A small network was trained on invented records. Each row is its activation on one of them, seen along a few directions.
Each row is followed by the record's values for the fields RAGAV, BEV, BOS, LUK, RUBEL, ZEFEM, NAGIZ, BAGEN.
Not every record has every field; a missing one is left out.
Other fields move the rows too, some of them a lot.
(in the rows, 500 means zero)
Strong random noise was added to every row along 14 fixed directions; ignore it. To show where, here is one row again and again, with new noise each time:
[483,735,423,433,530,543,499,556,646,561,551,364,381,718,569,686,247,474,589,549,333,616,547,410,451,407]
[663,490,708,450,505,583,371,399,536,236,530,576,515,648,553,646,526,486,524,277,544,463,416,414,639,413]
[443,507,356,483,386,369,559,431,446,568,449,378,522,437,445,482,459,397,383,676,680,471,675,691,490,474]
[489,429,458,532,445,519,347,529,443,599,414,688,701,570,628,509,366,222,497,471,566,464,389,273,478,575]
[595,560,623,452,585,515,616,536,424,476,659,577,633,498,574,487,313,610,787,664,487,415,311,388,560,665]
[520,381,502,521,457,222,583,379,677,368,279,529,662,455,575,483,689,600,353,555,458,554,465,704,417,539]
[510,614,621,514,658,563,467,690,613,511,742,512,564,835,588,637,216,315,723,461,643,420,317,324,707,395]
[533,628,594,178,652,684,362,477,382,286,547,537,503,537,505,773,574,657,490,887,591,206,525,485,864,621]
[712,556,803,660,597,293,649,239,410,331,561,427,635,367,411,450,621,911,598,363,615,583,358,689,524,450]
[410,520,588,386,405,421,488,459,619,388,611,527,352,521,528,510,606,796,674,629,497,276,399,689,539,622]
[663,319,528,468,441,671,488,330,213,430,422,647,607,320,479,494,404,409,408,353,635,515,560,380,508,518]
[569,488,374,553,192,506,509,552,612,421,532,674,427,488,698,400,329,344,839,370,546,526,360,597,405,467]
[685,498,399,582,394,387,687,501,588,408,446,639,670,509,647,240,673,284,589,481,580,487,438,588,539,420]
[517,252,658,489,494,501,537,482,439,377,589,736,592,383,559,450,437,609,649,473,692,337,271,524,595,629]
[506,597,497,554,565,302,381,308,457,391,352,717,640,363,718,695,233,685,459,533,551,723,220,360,572,531]
[563,750,565,445,660,306,556,478,634,450,511,388,491,526,603,521,613,541,477,915,210,601,451,360,543,535]

[501,554,495,473,509,384,279,356,650,182,282,599,479,497,673,756,602,471,250,488,511,714,424,492,692,301] -> RAGAV: bik / BEV: nop / BOS: bege / LUK: sozo / RUBEL: ketok / ZEFEM: kar / BAGEN: zaz
[646,423,822,478,542,467,483,452,439,339,604,396,567,465,478,519,483,638,658,551,402,512,359,446,481,657] -> NAGIZ: sef / BAGEN: kufu
[445,376,672,536,612,497,473,493,452,526,589,547,467,387,477,371,716,636,487,627,591,346,383,519,602,555] -> NAGIZ: sef / BAGEN: vofu
[557,330,674,528,566,555,513,511,380,563,478,339,630,378,425,518,449,562,525,585,383,655,509,483,331,648] -> RAGAV: bik / BEV: nop / BOS: bege / LUK: sozo / RUBEL: ketok / ZEFEM: viz / BAGEN: vofu
[437,479,685,593,553,148,494,511,570,505,505,226,595,474,410,456,670,415,337,794,530,533,535,592,494,552] -> NAGIZ: sef / BAGEN: kufu
[587,538,517,413,480,398,555,457,390,296,561,451,501,395,463,569,411,433,403,570,719,474,556,596,692,480] -> NAGIZ: sef / BAGEN: kufu
[606,359,371,403,623,544,663,515,558,491,310,443,695,441,569,615,252,516,417,576,301,683,584,514,340,591] -> NAGIZ: nafeb / BAGEN: zaz
[504,338,676,637,561,388,490,462,515,499,546,310,374,338,325,453,676,500,421,536,538,584,564,645,449,359] -> RAGAV: bik / BEV: vuna / BOS: bege / LUK: vam / RUBEL: gudam / ZEFEM: kar / BAGEN: bol
[426,438,477,537,486,684,366,665,593,558,517,457,419,682,471,583,480,364,544,299,617,449,549,614,487,370] -> NAGIZ: nafeb / BAGEN: vofu
[677,516,425,713,585,566,746,616,746,618,496,502,500,580,544,268,710,656,742,136,344,604,447,718,314,273] -> RAGAV: bik / BEV: vuna / BOS: bege / LUK: vam / RUBEL: gudam / ZEFEM: kar / BAGEN: zaz
[537,673,354,533,401,403,532,203,278,531,511,540,395,375,586,351,346,452,334,465,548,668,529,252,550,417] -> NAGIZ: sef / BAGEN: vofu
[628,779,574,549,697,563,671,529,318,671,561,203,612,574,274,585,373,556,442,505,391,623,734,399,428,523] -> RAGAV: bik / BEV: mota / BOS: bita / LUK: sozo / RUBEL: mim / ZEFEM: viz / BAGEN: kufu
[572,465,502,421,662,554,473,659,698,474,264,646,729,582,635,588,680,549,588,653,233,452,388,523,456,614] -> NAGIZ: sef / BAGEN: zaz
[438,540,250,528,686,630,808,636,657,668,437,528,453,531,520,431,440,603,545,515,396,653,530,516,442,320] -> NAGIZ: nafeb / BAGEN: bol
[445,522,411,414,531,524,610,521,565,512,576,588,402,511,492,410,546,607,533,481,480,343,519,544,530,519] -> NAGIZ: nafeb / BAGEN: zaz
[449,705,547,533,430,356,400,523,635,430,651,609,365,709,631,507,383,395,568,323,468,520,300,250,570,442] -> NAGIZ: sef / BAGEN: kufu
[558,117,694,365,527,575,234,551,629,256,238,581,679,452,555,786,622,452,369,531,390,451,477,578,470,697] -> RAGAV: bik / BEV: vuna / BOS: bege / LUK: vam / RUBEL: gudam / ZEFEM: viz / BAGEN: vofu
[561,756,666,579,649,329,459,451,487,435,588,319,316,240,515,612,442,793,679,890,267,770,391,503,498,498] -> RAGAV: bik / BEV: vuna / BOS: bita / LUK: vam / RUBEL: bive / ZEFEM: kar / BAGEN: vofu
[351,454,489,456,633,588,313,589,520,603,497,349,469,725,416,836,244,388,310,374,631,515,624,463,555,394] -> RAGAV: bobu / BEV: vuna / BOS: bege / LUK: vam / RUBEL: gudam / ZEFEM: kar / BAGEN: vofu
[361,538,291,440,470,287,712,372,644,444,454,453,340,509,564,423,489,682,201,440,484,616,615,597,505,439] -> NAGIZ: nafeb / BAGEN: kufu
[469,303,416,477,624,427,775,513,706,499,553,515,299,370,565,382,493,655,386,511,317,606,514,540,433,432] -> RAGAV: bik / BEV: vuna / BOS: bege / LUK: vam / RUBEL: gudam / ZEFEM: kar / BAGEN: zaz
[697,672,601,536,569,167,645,459,722,376,408,382,791,691,577,422,727,469,546,607,207,551,466,502,439,546] -> RAGAV: bik / BEV: vuna / BOS: bege / LUK: vam / RUBEL: gudam / ZEFEM: kar / BAGEN: zaz
[508,746,462,550,366,660,174,455,244,778,579,312,369,395,418,487,519,507,618,584,497,502,599,504,375,538] -> RAGAV: bik / BEV: nop / BOS: bege / LUK: sozo / RUBEL: ketok / ZEFEM: viz / BAGEN: zaz
[597,600,540,538,701,345,495,635,743,342,433,406,625,512,624,747,358,531,627,712,510,672,346,726,619,381] -> NAGIZ: sef / BAGEN: zaz
[514,248,550,573,334,547,571,528,478,377,494,500,419,340,435,576,240,478,517,191,604,701,540,644,304,462] -> NAGIZ: nafeb / BAGEN: kufu
[475,247,508,681,773,648,757,468,403,707,444,491,437,280,284,389,591,679,274,318,632,674,603,590,441,218] -> NAGIZ: sef / BAGEN: bol
[559,499,417,456,385,840,259,563,400,558,423,653,461,455,534,515,643,473,693,466,569,352,485,546,508,494] -> NAGIZ: sef / BAGEN: bol
[301,234,638,494,290,413,381,496,469,584,555,537,449,334,481,437,429,685,691,587,500,344,356,573,292,816] -> NAGIZ: sef / BAGEN: kufu
[482,383,545,664,587,654,314,626,480,644,368,351,513,455,406,635,498,387,410,404,595,670,564,601,404,326] -> NAGIZ: sef / BAGEN: kufu
[440,667,572,545,409,462,248,430,312,632,621,429,386,450,407,439,636,515,613,658,585,324,506,483,543,565] -> RAGAV: bik / BEV: vuna / BOS: bita / LUK: vam / RUBEL: bive / ZEFEM: kar / BAGEN: vofu
[462,424,483,602,422,332,545,503,622,443,527,573,381,403,622,391,510,435,515,464,438,615,369,478,441,479] -> RAGAV: bik / BEV: mota / BOS: meb / LUK: sozo / RUBEL: nin / ZEFEM: kar / BAGEN: vofu
[527,413,450,362,510,676,541,509,411,415,508,641,626,481,545,641,163,689,693,419,620,378,418,591,545,635] -> NAGIZ: nafeb / BAGEN: zaz
[396,474,612,394,369,494,413,326,406,418,669,473,174,475,379,533,438,512,476,527,445,370,577,319,524,554] -> RAGAV: bik / BEV: mota / BOS: bita / LUK: sozo / RUBEL: mim / ZEFEM: kar / BAGEN: bol
[547,453,547,548,585,424,418,553,565,440,391,514,563,335,529,569,594,563,591,749,449,543,421,657,519,499] -> RAGAV: bobu / BEV: vuna / BOS: bita / LUK: vam / RUBEL: bive / ZEFEM: kar / BAGEN: zaz
[569,679,501,586,473,372,389,594,650,464,468,645,464,433,729,479,493,465,654,533,222,681,264,337,408,575] -> RAGAV: bik / BEV: vuna / BOS: bege / LUK: vam / RUBEL: gudam / ZEFEM: viz / BAGEN: kufu
[575,491,470,715,466,794,191,658,397,674,272,528,581,347,457,540,813,487,628,358,601,541,516,728,368,389] -> RAGAV: bik / BEV: vuna / BOS: bege / LUK: vam / RUBEL: gudam / ZEFEM: kar / BAGEN: kufu

Here are new rows. What are their fields?
[409,342,246,671,582,540,637,563,509,740,404,570,370,274,464,339,518,456,377,466,603,652,601,640,448,239] -> RAGAV: bik / BEV: vuna / BOS: bita / LUK: vam / RUBEL: bive / ZEFEM: kar / BAGEN: zaz
[483,539,656,651,579,325,526,575,387,579,663,353,667,468,421,461,374,550,574,507,727,498,407,588,509,602] -> NAGIZ: nafeb / BAGEN: kufu
[257,212,373,467,460,571,536,531,470,735,520,689,292,326,517,323,506,638,458,472,516,361,454,485,391,621] -> NAGIZ: sef / BAGEN: vofu
[494,549,401,634,528,484,531,556,652,663,413,612,500,561,554,275,760,483,539,343,336,513,457,490,356,416] -> NAGIZ: nafeb / BAGEN: zaz
[549,629,473,486,253,502,444,483,446,500,494,318,503,524,419,375,730,408,720,724,545,352,614,724,446,538] -> NAGIZ: sef / BAGEN: bol
[326,431,548,657,525,341,297,486,351,601,527,757,394,129,582,308,719,669,423,648,708,422,221,485,613,604] -> NAGIZ: sef / BAGEN: kufu
[630,679,661,639,646,382,643,433,471,423,641,353,516,497,433,395,634,732,621,469,593,561,417,659,593,390] -> NAGIZ: nafeb / BAGEN: vofu
[415,491,472,480,451,359,378,491,423,552,511,317,615,591,402,661,302,227,316,617,716,465,648,490,546,502] -> RAGAV: bik / BEV: vuna / BOS: bege / LUK: vam / RUBEL: gudam / ZEFEM: kar / BAGEN: bol
[504,376,546,476,386,649,259,542,436,481,477,550,573,505,486,728,271,503,742,352,744,350,438,705,502,543] -> NAGIZ: sef / BAGEN: zaz
[360,233,622,458,599,462,697,530,561,459,688,564,246,343,441,440,430,712,448,529,557,441,450,564,540,507] -> NAGIZ: sef / BAGEN: vofu
[660,617,501,571,525,550,553,523,429,468,544,302,518,552,389,545,436,246,605,532,695,583,639,614,607,248] -> NAGIZ: sef / BAGEN: bol
[439,822,653,632,642,515,349,614,486,733,662,522,630,727,544,593,298,692,857,430,403,484,222,277,398,627] -> NAGIZ: nafeb / BAGEN: vofu
[555,422,298,522,480,539,709,591,424,641,409,464,583,268,441,400,415,442,609,750,487,554,625,674,366,513] -> RAGAV: bik / BEV: vuna / BOS: bita / LUK: vam / RUBEL: bive / ZEFEM: kar / BAGEN: bol
[647,375,790,469,734,733,486,663,533,302,630,365,393,450,473,568,719,451,454,587,403,586,514,443,654,385] -> RAGAV: bik / BEV: nop / BOS: bege / LUK: sozo / RUBEL: ketok / ZEFEM: kar / BAGEN: kufu
[316,547,343,453,650,609,473,520,459,730,495,608,464,510,555,406,620,603,367,672,521,436,446,320,624,501] -> RAGAV: bik / BEV: nop / BOS: bege / LUK: sozo / RUBEL: ketok / ZEFEM: viz / BAGEN: bol
[467,448,653,577,572,664,226,534,397,512,411,570,605,498,427,710,471,409,580,542,679,496,408,432,584,405] -> NAGIZ: sef / BAGEN: bol
[627,659,528,470,523,561,410,415,375,524,458,548,662,604,503,553,464,577,592,416,398,444,497,367,490,578] -> RAGAV: bik / BEV: vuna / BOS: bita / LUK: vam / RUBEL: bive / ZEFEM: kar / BAGEN: zaz
[385,338,639,421,452,401,322,515,556,438,592,469,319,470,476,613,372,220,403,652,508,443,537,364,557,499] -> NAGIZ: sef / BAGEN: zaz
